A small network was trained on made-up records. Each row is its average activation on records with the value named, seen along a few directions.
Related values have similar rows: they may be neighbours, one step apart, or belong to one group.
In the rows, zero is written as 500.
Random noise pushes rows far along 2 fixed directions. That doesn't count. These rows show it; they differ only by the noise:
[341, 434, 287, 435, 383, 433, 492, 380, 505, 430, 588, 598]
[381, 468, 336, 477, 425, 486, 495, 435, 509, 451, 552, 602]
[531, 567, 437, 657, 529, 649, 386, 760, 420, 546, 466, 599]
[491, 577, 520, 576, 573, 657, 590, 498, 595, 501, 416, 624]


Nako, 11 values:
j5: [486, 599, 406, 708, 617, 653, 508, 550, 363, 524, 410, 461]
j8: [609, 444, 564, 760, 764, 614, 464, 696, 470, 608, 370, 443]
j3: [575, 687, 857, 372, 591, 665, 745, 310, 607, 409, 495, 497]
j11: [618, 611, 615, 599, 489, 484, 352, 852, 446, 470, 423, 349]
j7: [745, 492, 587, 498, 505, 400, 397, 816, 301, 595, 473, 381]
j6: [482, 505, 696, 418, 528, 478, 505, 535, 509, 664, 512, 495]
j4: [364, 414, 414, 341, 558, 412, 360, 553, 401, 600, 475, 534]
j2: [519, 399, 470, 388, 648, 395, 794, 95, 827, 490, 351, 566]
j10: [572, 463, 232, 633, 316, 478, 265, 723, 268, 496, 582, 582]
j1: [611, 485, 668, 552, 428, 570, 459, 613, 504, 474, 535, 355]
j9: [422, 455, 391, 441, 194, 308, 208, 520, 371, 434, 833, 366]
The values of Nako form a line.
A walk along Nako starts at j3 and steps to its neighbour j9. Put j7, j6, j4, j10 in the order it reaches them. -> j7, j6, j4, j10
What is the length, in steps, of the shortest route from j1 to j8? -> 6

Fon, 10 values:
u6: [380, 410, 282, 619, 655, 694, 555, 221, 606, 387, 562, 750]
u9: [541, 664, 416, 312, 92, 441, 208, 784, 277, 369, 737, 569]
u2: [703, 505, 666, 560, 360, 453, 393, 820, 243, 291, 624, 375]
u4: [202, 578, 387, 624, 447, 644, 436, 585, 231, 524, 644, 604]
u5: [559, 413, 125, 373, 530, 209, 544, 478, 458, 562, 285, 484]
u7: [551, 535, 498, 467, 343, 633, 473, 526, 283, 622, 769, 608]
u3: [623, 622, 854, 507, 666, 536, 597, 322, 658, 399, 421, 200]
u1: [135, 264, 85, 398, 377, 317, 727, 62, 761, 355, 422, 600]
u10: [618, 376, 431, 677, 487, 261, 161, 964, 400, 848, 489, 400]
u8: [428, 380, 837, 221, 704, 416, 717, 51, 911, 521, 356, 362]
The values of Fon form a ring.
Which values are neighbours of u7? Give them in the order they are listed. -> u9, u4
Which values are neighbours of u10? Give them in the order they are listed. -> u5, u8
